These are the activations of a small neural network, seen along a few directions. Each row is one input.
Each table varies a few parts of the input and shows all the possible inputs, shuffled.
A made-up example of a description, with smaller parts first: one of 4 places along a line, together with either a single point or one of 9 places along a line or (one of 3 separate values, together with one of 5 places around a ring).
Shared parts are said once, and a part with two or three values counts as separate values.
(in the rows, 100 means zero)

Other details of the inputs vary at random and push rows far along three fixed directions, the same in every table; ignore that.

Rows:
r1: 74 124 100 64 123 109 83 45 96 118 117
r2: 70 109 49 91 88 59 94 87 86 141 122
r3: 134 61 46 135 110 112 90 101 131 118 83
r4: 143 65 24 116 96 113 94 92 127 104 91
r5: 87 124 98 52 109 120 87 48 94 96 122
r6: 92 118 88 90 80 58 116 115 78 112 104
r7: 94 108 138 104 70 69 133 148 76 80 97
r8: 88 118 187 81 106 112 109 110 86 54 102
r9: 83 121 68 89 82 57 103 99 86 130 113
r10: 74 123 141 82 114 111 94 73 92 97 111
r11: 141 69 50 135 105 108 96 108 128 109 83
r12: 73 125 114 69 122 108 86 53 94 111 118
r13: 71 124 116 70 118 109 85 58 98 109 122
r14: 92 123 42 82 81 63 100 79 87 133 111
r15: 96 112 78 84 79 68 117 109 79 111 109
r16: 98 109 134 103 80 65 127 146 78 87 92
r17: 85 119 58 88 85 60 98 91 90 132 112
r18: 139 83 115 109 127 160 89 80 127 70 89
r19: 94 113 80 87 74 69 115 108 82 110 110
r20: 123 89 141 101 116 151 101 92 113 56 91
r21: 82 107 123 106 88 63 118 131 82 110 100
r22: 117 76 103 139 96 93 111 134 111 98 87
r23: 93 121 65 79 79 59 108 98 78 129 106
r24: 118 63 80 145 98 102 101 128 117 102 90
r25: 119 80 107 131 89 87 110 139 109 87 84
r26: 148 72 32 127 101 120 92 92 130 109 85
r27: 76 103 119 113 84 67 114 130 80 107 106
r28: 106 93 131 113 74 77 130 156 87 75 95
r29: 79 101 145 115 82 59 120 147 84 90 98
r30: 145 75 72 97 134 176 78 48 137 79 94
r31: 131 75 95 119 86 99 119 137 102 86 83
r32: 95 121 43 78 85 64 102 82 84 135 113
r33: 77 116 66 94 85 60 100 91 89 137 114
r34: 130 80 98 125 89 95 112 137 105 90 80
r35: 109 99 169 85 113 136 109 104 96 55 93
r36: 89 118 185 92 113 116 106 104 90 65 99
r37: 104 93 134 123 82 74 118 150 94 83 89
r38: 96 90 140 126 86 72 120 153 90 93 87
r39: 130 74 86 111 145 168 73 54 142 95 95
r40: 62 120 111 102 76 84 98 153 92 100 77
r41: 130 75 95 120 85 98 117 137 103 85 83
r42: 149 68 43 125 100 118 94 103 126 109 82
r43: 102 102 180 87 106 128 112 113 94 47 99
r44: 77 123 96 62 123 115 79 39 97 122 117
r45: 135 78 117 101 126 160 95 84 124 63 91
r46: 92 115 85 88 77 62 110 110 83 109 107
r47: 88 121 48 78 79 57 100 87 85 129 114
r48: 120 62 83 146 98 105 102 131 117 102 90
r49: 71 112 190 95 114 120 104 104 84 70 107
r50: 143 71 35 134 104 118 88 92 134 115 85
r51: 72 124 96 67 122 112 78 42 102 116 123
r52: 75 124 102 64 118 111 80 46 95 121 117
r53: 130 82 99 129 89 94 115 135 106 85 83
r54: 94 83 111 112 130 179 64 100 142 78 70
r55: 100 100 142 128 80 70 125 155 89 83 86
r56: 80 107 120 112 84 63 114 128 87 106 103
r57: 90 113 121 102 85 61 118 131 80 104 96
r58: 73 126 96 69 120 113 79 38 100 117 119
r59: 94 107 140 109 82 64 122 145 80 94 90
r60: 109 95 127 115 75 81 129 149 86 77 89
r61: 80 112 86 104 86 61 107 106 87 123 105
r62: 124 58 73 139 105 107 98 123 117 107 85
r63: 128 54 43 140 108 115 85 104 131 111 93
r64: 89 112 85 85 73 60 116 115 80 104 109
r65: 148 66 38 127 100 117 92 102 132 103 87
r66: 134 80 124 110 132 160 85 82 129 77 84
r67: 74 110 49 91 92 59 97 86 82 143 118
r68: 148 70 43 125 101 113 99 106 125 108 83
r69: 60 95 131 125 80 92 103 178 93 88 75
r70: 86 130 95 59 117 116 78 41 95 118 114
r71: 56 136 81 44 103 136 71 63 98 103 101
r72: 74 125 114 72 118 107 86 53 94 110 117
r73: 87 122 166 77 108 113 104 97 90 67 108
r74: 71 120 92 68 123 117 77 38 93 118 124
r75: 87 122 60 91 83 63 100 88 86 133 107
r76: 89 125 102 50 113 120 93 50 89 100 117
r77: 82 132 95 64 115 113 79 40 99 113 118
r78: 106 73 109 142 92 90 112 143 102 93 88
r79: 90 121 184 85 105 116 110 107 88 59 102
r80: 139 69 28 129 104 111 84 91 135 116 89
r81: 77 113 49 88 87 58 94 81 91 141 116
r82: 89 125 164 78 108 117 104 89 87 69 103
r83: 132 86 80 105 135 163 71 48 137 92 92
r84: 78 102 86 99 88 65 102 109 81 126 107
r85: 89 118 91 99 81 59 111 112 82 119 104
r86: 93 117 159 67 107 124 105 88 85 71 105
r87: 70 112 133 76 119 116 85 67 92 93 118
r88: 124 76 101 124 83 93 121 145 105 78 89
r89: 115 70 123 116 134 160 80 83 129 76 98
r90: 129 58 29 133 113 115 86 92 128 125 91
r91: 70 111 67 97 85 59 101 96 81 134 115
r92: 62 130 37 74 74 78 84 107 91 133 92
r93: 121 88 147 101 114 148 103 100 113 55 94
r94: 126 57 43 138 108 116 88 104 130 115 96
r95: 108 85 152 112 126 143 91 97 122 70 96
r96: 112 78 109 141 92 90 113 140 110 96 86
r97: 87 126 103 63 117 115 80 48 96 111 111
r98: 83 131 111 64 117 111 87 55 92 108 115
r99: 93 116 87 87 79 59 114 113 77 115 100
r100: 88 132 101 61 111 117 87 47 94 103 116
r101: 94 112 174 75 109 123 113 103 87 59 101
r102: 77 107 47 88 90 66 92 83 83 148 115
r103: 106 83 149 114 128 148 92 94 112 73 98
r104: 87 125 134 71 116 114 93 71 92 97 108
r105: 141 78 89 105 131 168 78 66 139 78 95
r106: 98 106 133 103 73 70 131 145 75 82 98
r107: 77 106 61 91 90 65 98 92 81 141 113
r108: 75 113 65 92 87 56 98 92 90 133 115
r109: 119 91 148 112 121 147 93 96 121 68 91
r110: 75 96 145 116 81 61 120 152 76 91 103
r111: 125 80 103 126 81 93 122 142 103 79 85
r112: 129 58 44 137 111 115 91 103 125 117 93
r113: 122 61 78 140 103 104 103 129 115 106 88
r114: 110 98 129 119 78 79 123 149 91 83 90
r115: 84 123 131 72 115 116 87 68 98 92 112
Description of these inputs: one of 5 places along a line, together with either a single point or (one of 2 separate values, together with one of 11 places along a line).
The inputs of r100 and r27 match in every part but the place on the line of 5. If r16 is changed in the same way as r100 into r27, which row does it become?
Answer: r90
The inputs of r76 and r21 match in every part but the place on the line of 5. If r45 is changed in the same way as r76 into r21, which row does it become?
Answer: r12
The inputs of r114 and r19 match in every part but the place on the line of 5. If r65 is changed in the same way as r114 into r19, which row does it become?
Answer: r5
Which other rows does r30 become when the place on the line of 5 takes its other values? List them by row number.
Answer: r36, r53, r72, r74
A walk changes only the place on the line of 5. It starts at r15 and steps to r32. List the rest of the walk in order.
Answer: r98, r39, r112
Which other rows does r61 become when the choice among 2 separate values takes its other values? List them by row number.
Answer: r10
